These are the activations of a small neural network, seen along a few directions. Each row is one input.
In each table, some parts of the input vary, and every possible input appears once, in random order.
A made-up example of a description, with smaller parts first: one of 2 separate values, together with either a single point or one of 11 places along a line or (one of 6 places along a line, together with one of 8 places around a ring).
Shared parts are said once, and a part with two or three values counts as separate values.
In the rows, zero is written as 128.

Other details of the inputs shift rows strongly along two fixed directions, in all tables alike. That doesn't count.

A family of inputs:
r1: [110 127 118  98 158 166 143 139 119 112 148 114 113 133 121]
r2: [ 98 101 158 131 139 140 133 167 110 106 147 102  93 109 127]
r3: [134 108 133 130 167 122 128 153 118 113 131 132  84 122 131]
r4: [156 127 130 154 113  94 132 108 124 147 112 160 127 104 149]
r5: [102 132 143 111 132 141 126 136 125 120 134  88 128 136  95]
r6: [129 102 132 133 165 122 130 146 117 124 140 132  84 121 129]
r7: [146 116 147 159 100  75 113 102 119 153  79 160 139 110 129]
r8: [122 106 119 128 151 122 132 144 121 112 136 129  74 110 136]
r9: [147 124 132 178 130  81 111 121 123 143 107 188 119 112 155]
r10: [132 117 118 140 142 110 126 131 114 119 116 158  95 109 146]
r11: [145 129 113 148  93 109 126  87 137 146  96 179 169 124 156]
r12: [109 156 127 107  95 149 124 106 135 137 113 107 194 156 105]
r13: [110 142 127  91 106 160 137 113 130 142 115 103 190 153 101]
r14: [120 114 122 148 148 110 124 149 128 113 138 137  69 104 141]
r15: [136 134 133 140 139 118 129 137 127 130 147 120 114 125 128]
r16: [138 137 128 150 115 101 122 123 129 127 125 147  98 115 148]
r17: [140 144 117 148 109 105 125 116 132 128 123 144 133 114 145]
r18: [138 126 131 138 139 120 125 145 136 118 139 122 117 124 127]
r19: [120 113 131 128 162 133 128 161 136 107 151 108  83 128 124]
r20: [128 121 119 157 135 102 120 133 128 120 122 159  95 107 148]
r21: [141 136 124 155 112 110 127 116 136 138 123 156 140 110 142]
r22: [158 140 130 177  99  79 123 103 133 152 107 176 138 101 157]
r23: [156 121 140 149 118  95 124 114 123 145 118 156 110 124 144]
r24: [142 110 127 137 140 114 125 130 129 123 116 147 118 127 139]
r25: [ 99 120 144 113 160 136 130 173 126 141 148 100  90 106  99]
r26: [116 149 126 105 123 161 139 126 136 120 156 104 127 143 121]
r27: [114 138 103  85 131 172 143 129 128 104 150  94 146 141 115]
r28: [131 110 131 134 163 120 128 143 112 125 134 142  91 121 132]
r29: [118 124 122 127 154 132 132 158 125 106 157 107  81 109 122]
r30: [127 159 123 100 109 162 132 116 147 116 140 102 168 169 124]
r31: [106 137 136 100 124 168 121 136 132 125 138  70 151 157  94]
r32: [111 131 102  97 132 162 137 121 129 106 134 119 143 143 128]
r33: [106 119 152 126 152 128 131 165 121 134 139  97  88 115  99]
r34: [109 162  95 106 107 164 128 105 137 110 125 137 187 154 135]
r35: [118 153 106 113 107 160 127  99 144 126 129 136 205 166 130]
r36: [143 155 125 136  90 123 122  94 141 142 121 149 174 152 140]
r37: [109 120 137 107  92 159 136 117 118 117 118 118 186 139 133]
r38: [143 136 124 109 123 140 136 121 133 122 132 110 153 145 126]
r39: [126 131 133 107 105 150 119 111 128 140 110  99 173 154 108]
r40: [111 110 149 110 156 131 132 156 109 129 135  87  82 121  96]
r41: [164 123 131 169  99  68 118 103 122 144  94 184 103 102 165]
r42: [140 115 128 138 147 104 133 143 114 121 136 125  72  99 137]
r43: [118 116 139 117 139 122 129 146 123 155 120 127 119 107 111]
r44: [112 123 130  90 130 174 132 141 125 130 137  70 138 155  93]
r45: [121 122 156 137 132 118 112 138 120 132 125 104 111 121 110]
r46: [146 114 145 127 148 116 132 146 123 121 138 115  73 126 132]
r47: [122 165 120 125  68 126 120  85 145 163  89 154 231 144 125]
r48: [157 133 119 135 100 114 125 102 139 135 104 152 180 136 141]
r49: [122 137 121  87 144 168 145 133 124 117 161  82 141 152 109]
r50: [128 125 124 153 126 113 126 125 136 133 127 154 113 112 145]
r51: [119 133 124 136 146 134 130 136 125 121 137 143 109 119 135]
r52: [144 137 124 151 112 110 121 114 136 139 124 152 157 128 137]
r53: [131 113 132 157 144 103 120 139 130 132 135 147  96 117 140]
r54: [117 128 143  99 123 152 122 120 120 129 124  88 152 145 102]
r55: [137 110 132 136 151 119 138 144 119 128 141 129  84 100 129]
r56: [146 149 120 124  81 129 133  81 137 144 110 156 178 142 145]
r57: [164 134 136 171 108  79 117 116 137 140 108 161 136 115 152]
r58: [113 133 123 109 159 158 130 153 131 101 149 107 118 145 119]
r59: [105 151 106 101 122 176 138 115 142 115 143 118 173 153 124]
r60: [128 117 145 146 127 119 115 147 126 144 122 110 104 124 113]
r61: [145 133 111 137  91 118 122  83 139 146  99 170 194 147 149]
r62: [153 108 135 155 138  93 125 132 119 140 124 152 103 107 137]
r63: [128 121 127 137 146 125 123 143 136 115 133 132 114 131 133]
r64: [ 97 134 130  77 139 167 142 142 124 135 140  84 144 140  92]
r65: [112 127 113  99 142 167 143 126 128 116 143 116 136 140 123]
r66: [132 106 128 123 151 128 130 144 131 116 134 122  99 129 130]
Description of these inputs: one of 2 separate values, together with either a single point or one of 8 places along a line or (one of 4 places along a line, together with one of 6 places along a line).
- Changing only the choice among 2 separate values turns r25 into r43. The same change can be made to r26. Which row results? => r56
- Which other rows does r42 become when the place on the line of 4 takes its other values? List them by row number. => r4, r38, r49
- A walk changes only the place on the line of 6. It starts at r30 and steps to r57. List the rest of the walk in order. => r18, r19, r63, r58
- A walk changes only the place on the line of 8. It starts at r44 and steps to r39. List the rest of the walk in order. => r54, r7, r40, r13, r64, r43

A family of inputs:
r67: [150 120 116  86 161 162 139 114 114 120 123 123 146 181 125]
r68: [141 104 137 201 156  68 114 155 135 135 105 195  99  76 154]
r69: [187 147  93  91  91 140 147  68 135 146 101 142 193 168 146]
r70: [129 130 177 187  93  53 101 124 130 228  76 167 128  84 104]
r71: [ 95 148 120 116 132 172 148 133 146 123 158 127 150 127 128]
r72: [101 121 164 140 150 106 101 170 128 183 102 100 131 112  63]
r73: [123 133 111 178 102  99 101 126 143 118  90 187 157 116 151]
r74: [ 95  97  95  72 191 188 140 154 119 105 147 106 122 133 101]
r75: [133 147 126 141 107 145 107 118 143  96 130 126 164 177 134]
r76: [ 87 126 101 124 141 143 112 139 141  95 114 131 134 133 129]
r77: [ 68  95 137  65 108 192 130 137 105 106  94  76 200 145  93]
r78: [ 75 165 103 100 111 200 141 130 142 114 173 100 176 150 125]
r79: [170 125 129 176 104  67 110 112 143 121 108 148  76 114 165]
r80: [114 165 165 117 112 115 124 133 123 184 127  76 139 114  64]
r81: [149 149 100  96 122 132 153  89 107 140 114 152 146 123 138]
r82: [138 120 114  76 156 165 158 146 137 106 183  59 102 156 106]
r83: [122 112  92  92 163 153 140 128 115 130 104 151 151 137 125]
r84: [170 136  93  84  99 160 141  75 143 131 126 120 187 164 135]
r85: [175 109 156 189 152  56 103 141 129 135 117 186  79 121 164]
r86: [165 150 131 178 104  52 123 107 127 151 113 199 112  83 170]
r87: [112 139 177 104 149 150 107 152 131 162 135  48 152 177  49]
r88: [107 140 112 163  89 104 114  98 141 135  94 187 132 111 164]
r89: [159 158 117 141  90 133 126 111 150 122 152 106 161 151 148]
r90: [141 101 158  97  69 139 132 108 111 124  95  75 159 139 120]
r91: [165 155 117 109 109 132 135 116 154 125 150 115 149 154 142]
r92: [134 145 130 149 124 142 110 125 138 109 148 119 165 169 139]
r93: [106 137 138 135 164 131 139 179 112  87 185  85  16  91 117]
r94: [135 133 128 169 113  84 123 123 138 158 114 206 118  96 167]
r95: [105 186 104 108  99 171 141 112 133 109 171  94 178 140 128]
r96: [153 115 149 134 179 129 146 178 137 102 189  72  32 111 123]
r97: [148 140 110 115 101 143 126  79 145 128 112 149 232 194 134]
r98: [ 95 130 131 122 174 127 137 169 112  85 173  83   6  91 121]
r99: [136 160  85  84  92 161 146  62 125 133 119 146 209 140 132]
r100: [155 157 162 123  85 111 113 114 148 192 110  74 175 149  76]
r101: [107  87 126  96 211 149 160 176  94 130 158 122  10  97 119]
r102: [176 108 162 209 148  61 107 135 133 131 115 183  92 111 161]
r103: [ 91  86 132 117 200 137 154 185 112 122 177 114  21  94 113]
r104: [138 119 122 212 119  64  97 135 132 139  96 202 135  89 167]
r105: [ 89 128  86  76 146 185 143 129 141 111 137 115 202 161 105]
r106: [106 115 136 120 177 150 113 159 128  75 156  83  64 160 120]
r107: [113  98 114 111 159 146 143 129 115 137 137 152  88 104 132]
r108: [115  66 178 169  89  72 120 128  88 159  64 171  89  64 148]
r109: [134 132 133 115 149 155 136 172 137  83 188  54  47 138 116]
r110: [101 170 103 135  64 155 125  95 151 126 117 162 195 144 146]
r111: [122 148 101 128 114 129 117 117 151 132 106 177 206 141 144]
r112: [140 175 118 139  93 125 142  92 141 128 132 150 183 117 145]
r113: [149 129 120 151 121  80 140 108 118 142 124 168 113  93 144]
r114: [153  54 196 180 109  58  99 129  87 136  60 151  94 107 144]
r115: [ 96  82 178 102 142 129 144 168  71 107 134  62  41  78 101]
r116: [135 110 115  82 165 179 132 118 123 107 145 105 145 177 114]
- Describe the family of inputs behind these rows. => one of 5 places around a ring, together with either one of 2 separate values or one of 8 places along a line
- Changing only the place on the ring of 5 turns r102 into r96. The same change can be made to r92. Which row results? => r89
- Which other rows agree with r88 in the place on the ring of 5? List them by row number. => r70, r71, r78, r94, r101, r103, r107, r108, r110
- Which other rows agree with r83 in the place on the ring of 5? List them by row number. => r68, r72, r73, r74, r76, r77, r104, r105, r111

A family of inputs:
r117: [133 129 120 140 125 113 126 122 133 130 118 150 122 121 141]
r118: [140 138 123 150 116 113 124 116 136 134 121 156 141 121 144]
r119: [139 126 130 145 116 108 120 116 128 144 109 147 143 124 131]
r120: [135 134 122 146 118 111 127 119 133 132 123 153 136 124 143]
r121: [128  96 143 143 182 110 132 170 108 112 151 122  31  99 129]
r122: [115 133 127 102 127 154 136 128 127 130 137 107 142 138 112]
r123: [125 125 122 123 140 133 130 131 126 119 134 129 115 127 133]
r124: [120 138 127 107 125 150 130 123 135 128 129 111 159 151 115]
r125: [151 135 129 141 110 107 123 111 132 137 118 141 135 127 140]
r126: [118 122 138 122 134 131 130 139 122 126 135 114 108 119 120]
r127: [139 126 132 138 116 113 122 124 124 142 112 145 136 120 128]
r128: [112 134 126 107 128 156 133 135 126 121 138  97 139 139 114]
r129: [141 119 124 140 125 117 130 121 129 126 120 149 130 123 145]
r130: [113 134 129 110 129 153 128 133 132 122 137 100 142 147 116]
r131: [113 133 129 106 130 152 130 133 130 116 138 100 142 141 110]
- Describe the family of inputs behind these rows. => either a single point or one of 6 places along a line or (one of 2 separate values, together with one of 4 places along a line)
- Which other rows does r128 become when the choice among 2 separate values takes its other values? List them by row number. => r127
